These are the activations of a small neural network, seen along a few directions. Each row is one input.
Each table varies a few parts of the input and shows all the possible inputs, shuffled.
Descriptions start from the smaller parts, as in this example, which fits no table here: one of 3 separate values, together with either a single point or one of 9 places along a line or (one of 4 places along a line, together with one of 5 places around a ring).
Shared parts are said once, and a part with two or three values counts as separate values.
In the rows, zero is written as 128.

Other details of the inputs shift rows strongly along two fixed directions, in all tables alike. That doesn't count.
These rows show it; all are for the same input, with only those details redrawn:
[140  98 139 134  61 128  91  65 135 201 164  86 115 119 113 172]
[106 129 114 144 215  97 128 123 124  83 195 100 116  64 146  61]
[110 138 121 133 194 106 138 125 121 106 170 106 121  81 147  95]
[ 87 155 146 105 176 102 191 164  79 111  87 148 151 122 186 146]
[ 88 147 132 118 192 101 178 157  93 103 115 131 140 110 178 112]
[108 138 114 146 219  98 129 123 131  87 196  97 116  65 144  63]
[113 145 116 139 222 102 131 121 131  89 196  98 115  63 141  65]
[105 139 113 146 219 101 133 123 130  86 196 100 119  63 144  64]

Rows:
row 1: [151 135 106 144 193 125 122 179 164  55 175 113 131  85 100  32]
row 2: [174  86 128 126  13 150  85 104 133 212 118  59 155 137  77 174]
row 3: [178 118 121 146  79 176  70 119 135 150 135 114 142 167  64 134]
row 4: [126 115 135 138 112 132  89  60 152 160 117  87 124 106 124 129]
row 5: [136 150 100 171 215 128 120 150 119  63 193 152 111 115  81  49]
row 6: [ 95 153 148 103 124 129 150 136 107 103  23 193 154 188 179 161]
row 7: [115 130 138 101  98 110 196 168  67 162  62 147 157 144 133 181]
row 8: [142 129 140 142 104 157  90  93 121 148 141 151 109 174 119 164]
row 9: [137 105 134 113  46 146 130 106 156 176 128 129 109 164 144 208]
row 10: [150 122 134  85  77 128 181 200 114 129  36 150 164 176 145 181]
row 11: [150 103 131 141  55 148  64  77 167 181 178 125  92 146 110 160]
row 12: [152 113 106 132  80 130 129 130 160 135 172 109  93 122  86 135]
row 13: [ 99 145 138 106 158 123 187 172 109  97  94 184 125 151 186 136]
row 14: [161 103 132 134  79 159  90 125 133 176 124  68 142 113  75 141]
row 15: [151 129 129 153 102 153  55  47 158 135 137 124 113 156 105 119]
row 16: [110 143 127 130 168 134 114 132 126  99 159 156 108 145 139 101]
row 17: [112 142 142 109 114 120 210 204  95 117  59 194 146 161 147 169]
row 18: [107 139 144  94 116 128 177 132 127 111  27 186 151 163 186 162]
row 19: [149 139 106 143 187 141  88 162 149  61 177 118 134 109  79  42]
row 20: [145 108 129 142  79 122  72  34 176 179 143  68 129 103 109 138]
row 21: [153 104 126 118  42 146  85  49 193 158 129  94  99 137 125 156]
row 22: [182 103 111 144  66 156  57 124 169 154 168  99 124 128  67 107]
row 23: [ 85 127 156 104 140 124 183 162  71 144  50 159 150 149 185 191]
row 24: [122 127 137 106  80 125 170 182  89 144  65 195 135 177 130 178]
row 25: [111 141 129 125 176 111 181 175  90 127 105 132 133 110 117 118]
row 26: [115 145 126 126 136 130 158 176  97 110 104 186 137 163 111 139]
row 27: [112 127 128 133 142 119 134 111 125 147 154 103 127 105 141 129]
row 28: [128 139 129 135 131 122  99  97 163 109 114 146 119 128 144  96]
Question: Describe the family of inputs behind these rows.
Answer: one of 4 places along a line, together with either one of 2 separate values or one of 5 places along a line
Question: Changing only the place on the line of 4 turns row 14 into row 23. The same change can be made to row 3. Which row results?
Answer: row 8
Question: Which other rows agree with row 28 in the place on the line of 4? List them by row number.
Answer: row 4, row 6, row 15, row 18, row 20, row 21
Question: Change only the place on the line of 4 in row 21. List by row number the other rows that result.
Answer: row 9, row 10, row 12

Rows:
row 29: [120 132 130 114 130 117 153 157 125 113  83 155 148 135 144 120]
row 30: [129 121 127 146 113 129 103 100 150 148 150 125 103 115  92 121]
row 31: [144 120 143 112  72 156 122 119 123 155  73 139 143 171 137 178]
row 32: [159 115 115 143  98 136  93  81 167 139 169  84 106 117  88 120]
row 33: [145 117 135 117  56 144 132 101 136 169  88 116 129 159 112 191]
row 34: [148 117 129 115  67 166 126 166 115 149 115 155 125 183 117 181]
row 35: [112 138 125 134 163 114 142 139 124 109 126 153 118 117 126  96]
row 36: [163 120  99 148 135 139 110 137 155 104 221 110  99 108  76  97]
row 37: [121 141 129 127 138 118 162 132 101 119 103 152 133 143 138 144]
row 38: [143 108 138 113  49 140 123 113 139 177  79 134 129 157 117 174]
row 39: [108 133 140 118 148 136 145 138 123 117 104 143 126 139 161 148]
row 40: [145 106 140 114  55 143 119 121 120 184  90 110 155 153 117 178]
row 41: [108 140 133 120 132 109 145 151 105 120  95 170 141 138 141 128]
row 42: [105 139 127 132 198 115 154 155 119  98 143 112 124  86 146  97]
row 43: [114 132 136 124 146 124 152 147  93 135 103 135 138 131 129 134]
row 44: [131 132 130 119 141 127 154 156 107 124  89 125 151 125 138 128]
row 45: [132 131 124 120 129 129 162 199 120 106 128 167 124 140 121 122]
row 46: [115 136 126 132 164 124 113 133 135  97 153 130 128 117 155 102]
row 47: [102 134 137 115 139 117 164 149 124 124  94 153 123 124 157 140]
row 48: [132 113 127 131 109 126  97 113 132 154 166  91 129 107 123 130]
row 49: [138 123 126 124 119 125 113 136 124 134 125 105 147 119 117 122]
row 50: [133 108 145 111  61 140 124 114 115 197 108 110 139 147 136 192]
row 51: [148 120 120 133 108 128  99 108 164 137 146 114 118 115 103 104]
row 52: [115 144 105 160 223 100 114 136 149  63 199 131 111  71 113  21]
row 53: [113 132 136 125 141 121 147 150  92 133 107 138 152 132 133 133]
row 54: [138 109 147 115  59 153 113 101 127 179 101 133 128 167 148 199]
row 55: [112 123 137 114 131 123 149 148 105 138 115 124 149 124 154 143]
row 56: [110 139 138 125 140 140 141 136 108 124  89 158 130 155 138 150]
row 57: [111 137 133 114 145 112 151 146 127 118 116 150 128 120 158 121]
row 58: [122 134 132 119 144 129 156 157 113 125  86 120 145 124 130 134]
row 59: [130 142 125 117 140 120 157 140 122 107 100 135 141 138 139 129]
row 60: [149 107 134 138  70 142  84  87 130 195 154  95 123 134  86 157]
row 61: [113 129 125 128 153 112 132 136 140 107 151 135 123 101 144  95]
row 62: [150 112 134 141  65 156  68  72 146 183 151 115 115 157  97 160]
row 63: [109 132 139 116 142 131 142 145 116 113 106 150 143 145 171 140]
row 64: [142 105 126 138  90 132  87  83 170 161 179 101  94 107 106 124]
row 65: [137 119 131 133 115 143  89  97 152 145 164 111 113 130 133 132]
row 66: [111 136 135 120 142 115 144 155  87 129 102 142 153 132 136 135]
row 67: [116 142 128 124 133 110 148 134 102 116 111 150 141 144 136 140]
row 68: [119 148 106 147 225 107 135 151 162  53 161 123 111  69 117  31]
row 69: [136 141 117 131 158 119 150 133 131  92 124 125 132 117 132 106]
row 70: [143 115 128 133  86 131 117  88 143 157 152 105 112 129 126 161]
row 71: [148 117 126 137 105 150  84 102 156 130 147 109 130 134 112 118]
row 72: [152 115 123 157 107 151  66  75 153 150 180 108 104 128  94 120]
row 73: [131 130 129 117 121 123 150 146 128 122  84 149 137 133 138 126]
row 74: [112 142 131 127 142 121 163 132 108 120 100 147 127 141 130 148]
row 75: [113 135 121 127 165 104 129 141 138  96 152 137 124  96 148  88]
row 76: [121 135 128 113 128 112 144 157 124 110  86 153 147 133 142 120]
row 77: [116 137 132 127 136 116 152 143 110 125  96 166 130 134 138 127]
row 78: [144 102 125 142 107 136  87  90 151 167 188  72 106  99 103 125]
row 79: [109 137 130 117 143 118 169 135 119 118 107 135 124 132 154 153]
row 80: [116 137 132 112 129 117 162 133 116 127 110 138 133 141 159 155]
row 81: [140 113 125 145 132 142  78  87 165 131 190  97  98 112 119 111]
row 82: [112 132 134 114 136 115 161 148 118 123  99 157 129 125 164 135]
row 83: [115 135 137 124 137 139 135 133 106 125  97 156 130 158 140 143]
row 84: [144 116 123 155 108 147  64  81 154 145 183 109 113 129  96 113]
row 85: [169 102 115 145  95 151  91 141 145 151 209  91 107 112  66 122]
row 86: [135 120 128 138  93 143  80  97 132 153 144 128 126 151 112 142]
row 87: [151 117 128 138  64 137  95  72 140 178 154 109 114 147  92 163]
row 88: [128 141 135 115 138 140 136 145 122 110  89 145 145 150 148 128]
row 89: [126 136 135 117 138 143 138 142 123 108  88 142 138 148 144 129]
row 90: [127 137 135 115 122 136 124 144 120 111  89 145 150 152 147 135]
row 91: [153 113 129 127  86 140 101 110 139 170 131  91 136 129 102 142]
row 92: [112 137 128 114 132 109 154 137 113 114 117 138 138 134 159 146]
row 93: [121 140 136 117 141 145 143 145 124 106  81 143 138 145 142 136]
row 94: [122 131 123 134 177 118 138 141 122 110 157 108 126  89 144  98]
row 95: [111 141 134 120 137 115 152 147 110 128  94 168 134 140 139 128]
row 96: [117 138 130 126 140 119 159 129 106 120 107 147 127 144 132 141]
row 97: [129 136 113 139 202 118 133 150 132  84 152 101 128  86 119  60]
row 98: [109 136 137 125 150 125 157 151  94 135  95 136 138 129 128 142]
row 99: [150 128 105 152 152 123  97  98 169  96 195  88 116  92  96  71]
row 100: [112 134 130 116 133 114 163 137 114 117 114 140 140 137 162 146]
row 101: [133 148  97 150 211 103 116 131 156  49 193 102 121  77 114  36]
row 102: [120 134 134 127 145 124 152 147  90 135 103 139 143 128 133 135]
row 103: [142 122 117 154 119 125  95  85 148 133 188 104 113 115  93 110]
row 104: [123 135 110 144 189 111 129 115 149  84 189 103 100  87 129  78]
Question: Describe the family of inputs behind these rows.
Answer: one of 4 separate values, together with either a single point or (one of 3 separate values, together with one of 6 places along a line)
Question: Changing only the choice among 4 separate values turns row 62 into row 95. The same change can be made to row 89. Which row results?
Answer: row 38
Question: Changing only the choice among 4 separate values turns row 102 into row 72. The same change can be made to row 53. Which row results?
Answer: row 84
Question: Change only the place on the line of 6 in row 78. List by row number the other rows that result.
Answer: row 42, row 48, row 50, row 55, row 94
Question: Change only the choice among 4 separate values in row 75. List by row number the other rows that result.
Answer: row 46, row 48, row 92
Question: Change only the choice among 3 separate values in row 74. List by row number the other rows that result.
Answer: row 33, row 79
Question: Change only the choice among 3 separate values in row 50. List by row number the other rows that result.
Answer: row 60, row 91

Rows:
row 105: [145 109 142 117  18 149 100 105 119 199  91 133 129 181  94 214]
row 106: [105 142 146 109 145 135 168 187  79 111  66 176 155 160 147 150]
row 107: [140  92 154 115   5 145  96  50 130 221  79 105 141 162 141 227]
row 108: [113 146 130 103 176 129 181 215  98  81  66 175 159 148 178 121]
row 109: [101 157 126 107 174 117 205 201  91  71  86 190 145 153 173 126]
row 110: [126  93 154 120   9 147 101  57 125 223  97 117 123 163 140 238]
row 111: [118 131 125 157 173 120 101  82 153 106 188  91  97  89 136  92]
row 112: [155  93 142 110  15 170 100 126 128 199 102 132 126 181 118 212]
row 113: [ 89 137 146  96 143 101 173 139  91 123  48 157 161 129 198 150]
row 114: [141 124 112 157 174 142  78 137 138 103 197 108 109 101  94  68]
row 115: [139 140 107 154 166 120  97 119 140  97 201 120 106 106  88  79]
row 116: [149 124 115 146 158 137  92 132 173  94 194 103 116  93 102  69]
row 117: [ 89 157 140 105 177 122 190 140  87 107  79 164 136 157 194 166]
row 118: [130 125 127 159 142 125  94  64 152 133 200  93  95 107 131 117]
row 119: [150 130 108 151 155 124 109 117 177 101 175 115 103  87  96  66]
row 120: [135 136 107 158 165 130 102 120 139 100 204 118 111 109  91  74]
row 121: [101 162 131 119 186 109 202 185  74  88  69 200 143 147 151 118]
row 122: [144 122 106 149 155 122 105 120 177  95 183 108 108  98  96  70]
row 123: [135 107 116 145 141 109 126 121 129 154 206  50 109  58  95 113]
row 124: [102 156 128 102 168 110 192 202  99  70  69 183 141 144 166 132]
row 125: [138 127 105 149 151 133 104 128 166  90 197 109 101  98 101  75]
row 126: [ 92 156 131 114 177 122 188 196  78  82  67 180 154 151 155 123]
row 127: [157 129 108 147 145 126 104 110 174 103 165 107 108  90  96  63]
row 128: [111 154 126 101 166 120 194 197 103  71  55 167 163 146 173 113]
row 129: [ 97 154 131 114 188 109 192 192  88  82  53 180 162 148 151 114]
row 130: [ 74 150 147  95 175  92 187 160 101 121  66 161 152 123 203 134]
row 131: [148 133 105 146 147 122 101 120 162  95 208 118  96 105  99  87]
row 132: [141 126 120 138 148 137  84  58 166 126 173  70 108 102 121 104]
row 133: [101 150 127 107 178 107 208 195  93  73  81 195 140 153 166 125]
row 134: [101 156 140 110 189 125 181 204  83  82  61 177 170 146 159 117]
row 135: [114 150 137  98 171 126 186 203 100  73  57 169 166 144 173 115]
row 136: [158 103 152 113  20 164  93 106 119 202  79 120 154 180 101 198]
row 137: [ 98 158 134 117 179 113 194 186  80  90  55 191 143 141 147 119]
row 138: [118 116 124 150 132 112  90  69 148 146 205 104  99  89 133 112]
row 139: [113 122 120 147 164 106  94  84 159 120 185  97 113  71 138  84]
row 140: [144 137 108 153 159 123  86 117 156 102 180 104 118  99  85  76]
row 141: [136 103 157 120  26 145 105  59 136 212  87 105 130 170 142 224]
row 142: [154 101 143 120  24 168  96 116 102 212 108 141 134 194 107 215]
row 143: [114 151 134 108 184 130 169 204  75  87  52 167 173 150 165 111]
row 144: [103 162 132 116 187 111 195 187  88  88  47 186 156 138 150 110]
row 145: [157 112 142 120  28 149 110  94 123 201  66 130 140 169  94 185]
row 146: [154 102 142 117  19 149 104  94 125 202  72 122 145 182  92 195]
row 147: [150 137 109 149 156 124  83 112 153 100 171  96 123  99  86  68]
row 148: [157 106 138 109  11 147 108 110 146 190  89 127 133 176 110 211]
row 149: [157 100 145 119  26 168  89 118 117 210  88 126 147 183 106 205]
row 150: [156 113 119 146 114 146  85 111 163 126 211 110 101 117  93 107]
row 151: [138 135 108 156 165 132  95 122 154 100 183 104 123 100  90  66]
row 152: [163 107 138 106   6 148 105 105 143 187  80 120 138 176 111 204]
row 153: [169  94 141 107   7 170  94 117 134 201  85 118 143 182 120 203]
row 154: [119 124 120 154 170 115  97  81 159 111 183  94 114  77 136  87]
row 155: [115 115 131 138 118 115  85  72 163 168 191  90  95  90 128 116]
row 156: [159  97 140 111  17 167 106 122 122 200 115 141 126 189 121 215]
row 157: [ 92 150 132 114 181 111 191 191  80  84  62 185 148 151 147 122]
row 158: [100 154 140 113 183 124 185 199  69  86  83 189 156 157 158 128]
row 159: [138 121 108 149 154 123 107 122 168  93 190 115  95  99  94  75]
row 160: [144 136 108 152 162 132  92 118 150  97 173  97 128 100  91  59]
row 161: [132 120 114 146 166 100 142 131 118 140 216  65 111  59 106 104]
row 162: [143 120 117 146 151 140  92 131 165  97 201 109 103  97  99  79]
row 163: [ 76 154 146  91 190  88 192 164  94 103  57 157 158 119 208 114]
row 164: [ 80 149 142 118 177 104 191 148  79 102  82 176 145 135 203 152]
row 165: [152 121 106 146 146 124  99 113 175  97 174  99 113  99  95  66]
row 166: [147  99 159 115  10 148  98  49 133 216  77  97 135 173 140 225]
row 167: [ 75 151 148  98 164  93 190 154  88 133  87 172 139 135 203 150]
row 168: [140 108 114 143 143 109 125 118 138 154 198  44 123  57  95 107]
row 169: [144 129 104 148 152 131 102 127 174  92 189 103 113  97 103  70]
row 170: [148 132 108 152 155 123 117 115 161 101 196 130  90  96  97  75]
row 171: [144 110 113 138 152 108 126 119 132 142 189  39 129  54  98  92]
row 172: [132 114 147 109  52 153 115  67 136 198  86 109 130 170 142 220]
row 173: [136 128 110 159 161 122 103 111 141 108 197 121 105 113  82  78]
row 174: [142 113 142 111  38 144 142 123 127 178  73 157 119 168 118 197]
row 175: [117 109 127 146 117 118  82  67 154 154 187  96  98  88 127 120]
row 176: [121 134 118 146 175 133  99  77 157 110 188  89  94  97 129 103]
Question: Changing only one part turns row 105 into row 140. The same change can be made to row 124. Which row results?
Answer: row 148
Question: Describe the family of inputs behind these rows.
Answer: one of 4 places along a line, together with either a single point or one of 5 places along a line or (one of 2 separate values, together with one of 6 places along a line)
Question: Change only the choice among 2 separate values in row 122. List by row number the other rows that result.
Answer: row 129
Question: Change only the place on the line of 6 in row 157. List by row number the other rows that result.
Answer: row 105, row 106, row 114, row 126, row 137
Question: Change only the place on the line of 5 in row 117. List by row number the other rows that result.
Answer: row 118, row 138, row 164, row 167
Question: Change only the choice among 2 separate values in row 158. List by row number the other rows that result.
Answer: row 150
